Each row below holds a small network's activations on one input, seen along a few directions.
In each table, some parts of the input vary, and every possible input appears once, in random order.
Descriptions start from the smaller parts, as in this example, which fits no table here: values(3) and (point or line(11) or (line(4) and ring(8))).
Shared parts are said once, and a part with two or three values counts as separate values.

Other details of the inputs vary at random and push rows far along two fixed directions, the same in every table; ignore that.

A family of inputs:
x1: [ -5  -2  -6 -12  31  -5  -9  -3  -5 -16 -20   6]
x2: [ 37  -5  23  19 -19  41  28 -13 -24   9   0  -1]
x3: [ 30 -13  11  13 -31  25  34   2 -15  15  11  31]
x4: [ 33 -22  18  -2 -51  42   8   3   0 -10  10  24]
x5: [-12  -6 -19   1 -22  -3   1  -2 -20 -18  29 -15]
x6: [ 38  45 112 -43  40 -19  13  24  28  17 -73  93]
x7: [ 33 -20   7  -8 -16  37  25 -37 -13  16   0  19]
x8: [-12   7 -20  21  -4  17   7  -4  -8   0  14 -41]
x9: [ 25   2  15   7 -30  27  34  -7  -1  28  21  28]
x10: [-39  10 -33 -12  42 -16 -22   5   8 -20 -10 -20]
x11: [-36   7 -30   1  36 -26 -28  29   4  -4  -8 -21]
x12: [ -5 -13 -26   8  -4  -8  -3 -10  -3  24  25 -20]
x13: [ 37 -22  10   5 -23  28  19 -13 -18  32   1  19]
x14: [ 28 -12  15   7 -38  16  35 -12  -9  23  10  29]
x15: [-25  -1 -13  19  18 -28 -36  22  22 -36 -23 -35]
x16: [ -2 -22 -34  18  -2   1  -6   6 -20   6  15 -16]
x17: [-39  21  -3 -21  12 -51 -21   1  10 -18  11 -19]
x18: [-33  29  -7   9  32 -33 -20   2  10 -12  -6 -40]
x19: [ -4  14  17   4  15 -21  -5  -6  -2  -7 -24 -17]
x20: [-10  12  -2 -16  33  -4  -9 -12   9  -3 -10   3]
x21: [ -9 -11 -28  -6   2   1   3 -34   2   8  23 -20]
x22: [-19  17  -1  -1  11 -15   3  26  10  -2  -7  11]
x23: [ 35 -27   8  17 -46  33  19  12  11   6   4  34]
x24: [ -2 -34 -41   8  -9  18 -15  -8  11 -19   6 -13]
x25: [  2  38  76 -47  35 -39 -16  19  10 -20 -60  50]
x26: [ -6   5 -10  15  -8  -4   7 -24  -2  10  21 -42]
x27: [-20  23   9 -20   7  -7  -8  16   0 -17  -2   2]
x28: [  3 -37 -37  22 -16   8 -21  17   6  -3   8 -13]
x29: [-17   8 -15  -4 -21  -1   1 -11  -6  -4  39 -18]
x30: [ -7   9   0  -3  27 -14 -16  12   5  13  -8   2]
Description of these inputs: values(5) and (point or ring(5)).
Q: Changing only the values(5) part turns x14 into x25. The same change can be made to x3. Which row results?
A: x5
Q: Which other rows does x20 become when the values(5) part takes its other values? List them by row number.
A: x9, x18, x29, x30

A family of inputs:
x31: [-51   1 -88  20 -22 -20  15 -38 -26  14  92 -91]
x32: [-46 -37 -97  29 -47 -25 -17  -1 -14 -16  73 -60]
x33: [ 46  -5  41  -1 -17  46  13  -9   5  10  -6  28]
x34: [-28  -2 -39  13  11 -12 -21  13  12  -7  18 -31]
x35: [ 56   9  70   1 -26  50  39   6  -8   9 -27  49]
x36: [-38  50  40 -40  49 -58 -15  -7  14  -9 -29  10]
x37: [-40  35   5 -26  31 -49 -11 -14   3   1   5   0]
x38: [-36 -32 -73  20 -23 -10 -16 -11  10 -13  50 -55]
x39: [ 31   7  57 -19  -5  12   9  29   0   6 -33  58]
x40: [-11   7  10  -9  38 -31 -31  10  -1 -20 -32  -5]
x41: [ 86  -8  71  -2 -43  78  39 -21 -17  39 -18  54]
x42: [ -52  -34 -109   30  -24   -6  -15  -12    0   -5   63  -72]
x43: [-29 -14 -63  28 -17   9  -8 -14  -2  -7  35 -65]
x44: [-34  -5 -58   2 -30 -16  20 -47 -17  10  74 -68]
x45: [ 67   5  68 -14 -14  65  23 -13   0  18 -33  54]
x46: [ 38 -12  18  14 -13  46  31 -17 -18  14  -5   9]
x47: [ -2  15  29 -26  41 -25 -29  26  31 -14 -39  36]
x48: [ 29 -34 -22  20 -53  49  28 -18 -18  37  35  -1]
x49: [-30  34  35 -25  56 -64 -29  53  28 -34 -62  38]
x50: [-41   0 -34  -5  47 -58 -34  14  11 -28 -18  -9]
x51: [-31 -29 -65  10   0 -26 -24  -4 -12  -9  29 -35]
x52: [ -3 -13 -18 -12  18   3 -15  -2   1  -9  -6  10]
x53: [-53 -12 -56  17   9 -58 -26   6  20 -25  18 -47]
x54: [-55  -8 -70  25 -10 -41 -28  21  -9 -22  40 -58]
x55: [ 56 -27  34   2 -46  50  30 -13  -6  31   9  32]
x56: [-32  23   1  -8  68 -51 -30  28  11 -23 -45   3]
x57: [-41   4 -51  22  16 -35 -17   8   7 -10   8 -39]
x58: [ 60 -34  15   8 -66  71  42 -31 -19  40  19  22]
x59: [ 20 -12  -2  11 -19  25  23  -6   0  20   2  17]
x60: [ 36 -57 -42  17 -64  80  37 -45 -26  21  56 -13]
x61: [ 16  33  70 -33  70 -21 -22  37   6  -4 -82  54]
x62: [-38  53  27 -48  68 -77 -22   7  15 -11 -29   6]
x63: [ 68   4  52 -19 -45  72  76 -44 -29  61  30  41]
x64: [ 34  -4  -4  16 -66  74  66 -60 -43  58  76  -5]
x65: [-33 -14 -57  17   9  -1 -17  -8  -7 -19  21 -58]
x66: [  7  38  86 -41  71 -46 -31  54  34  -5 -89  68]
x67: [  6  22  32   1  25  -7   0  10  11  -4 -43   8]
x68: [-54 -12 -64  10  16 -38 -34  16  20 -17  25 -43]
x69: [-18 -22 -55  33 -29  17  -2 -13  -1  -2  50 -60]
x70: [ 95  -3  90   0 -35  74  49 -16  -4  33 -22  72]
x71: [-38   0 -28   9  26 -49 -21  23  21 -13  -2 -14]
x72: [ 48  15  52  -7 -42  58  53 -56 -28  41  30  23]
x73: [ 37 -44 -43  27 -54  85  38 -35 -33  30  58 -14]
x74: [-16  -9 -25  25 -11  -9 -10   3  -2  -1  22 -45]
x75: [ 37 -41 -27  14 -77  70  34 -21 -20  14  58  12]
x76: [-48  -4 -51  16  30 -50 -32  -1   1 -34   4 -50]
x77: [  1  52  81 -31  64 -42 -19  56  24 -25 -87  66]
x78: [ 26 -37 -37  38 -62  50  27 -17 -23  36  64 -26]
x79: [-16   4  -8  12  -7 -23  -8  10   1 -28   3 -13]
x80: [-45   5 -30 -11  32 -41 -38  11  26 -28 -19 -23]
x81: [  2 -10 -13   0  -7  -6  -9   0   0   9   0   5]
x82: [ 68  -9  44  11 -41  67  43 -27 -12  28  -6  38]
x83: [-39  40  -3 -18  33 -55 -11 -18   0 -12  11 -42]
x84: [ 11  -5  20 -11  20  -5   2  -1   4  -7 -33  26]
x85: [ 56 -39   0   4 -42  88  42 -26 -22  33  24  29]
x86: [ -1  10  24 -20  13  -1  -9  31  13 -15 -26  35]
x87: [ 36 -25  10  -1 -16  40  20  -6 -20  26   1  26]
x88: [ 63   5  76 -16  -1  30  25   7  12  22 -39  82]
x89: [ -7  27  29 -12  43 -28 -25  30  11  -1 -49  17]
x90: [ -3  13  31 -19  35 -40 -30  29  22  -6 -38  30]
x91: [-18 -10 -36  19 -27  14  -1   2  -7 -19  31 -39]
x92: [-40   2 -20   1   7 -49 -19  20  15 -37  -6 -12]
x93: [ -9  -5 -25  24  -3  -7   2   6   5   5  18 -17]
x94: [-18   6  -3  -6   9 -35 -14  24  11 -25 -13  19]
x95: [-25  -5 -37  -4  12 -16 -25   3  15 -12   2 -11]
x96: [-21  23  25 -12  26 -47 -35  33   9 -35 -34   3]
x97: [ -5 -19 -40  17 -19  -1   5 -12   1   6  21 -10]
x98: [ 46 -23   9  12 -65  71  32 -19 -18   6  33  12]
x99: [-20   5  -8 -10  39 -20 -33   5   6 -29 -22 -13]
x100: [ 43 -27   3  28 -76  69  42 -15 -32  21  42  -7]
x101: [-23  17   2   4  27 -30 -25  16   6 -10 -27 -26]
x102: [  3   6  36 -19   2 -18 -11  25   8 -16 -31  28]
x103: [-21  10   5 -14  56 -41 -20  24  13 -16 -43  17]
x104: [-36 -14 -67  23 -23  -1 -10   8  -7 -17  48 -45]
x105: [-24  48  43 -35  44 -36  -1  -2   6  10 -22  26]
x106: [-19  -4 -18  14   2 -30 -27   6   5 -11  11 -33]
x107: [ -5  -6   0 -10 -13   3  -6  10   8 -21  -1   8]
x108: [ 62  22  98  -9  11  34  28  12  11  17 -57  63]
x109: [ -5  78  93 -52  78 -47  -4  11  14  -6 -69  25]
x110: [-37   6 -45   8  21 -18 -26  10  10 -12   4 -34]
x111: [ 63  15  94 -27   8  31  27   3  14  17 -70  84]
x112: [-15   5  17 -24  46 -41 -32  18   9 -19 -47  12]
x113: [-33 -26 -70  33 -13  -7 -11 -13 -22  -7  41 -75]
x114: [ 28  33  59 -12 -12  37  43 -36 -18  33   6  16]
Q: What is each input in this table made of?
A: ring(6) and (values(2) or (values(3) and line(4)))
Q: Changing only the ring(6) part turns x113 into x51. The same change can be made to x100. Which row results?
A: x32
Q: Changing only the ring(6) part turns x81 into x48. The same change can be made to x88. Which row results?
A: x71
Q: Changing only the ring(6) part turns x114 into x37. The same change can be made to x91. Which row results?
A: x75
Q: Which other rows does x33 become when the values(3) part takes its other values? List them by row number.
A: x70, x106
Q: Which other rows does x44 become when the values(2) part takes its other values? List them by row number.
A: x36
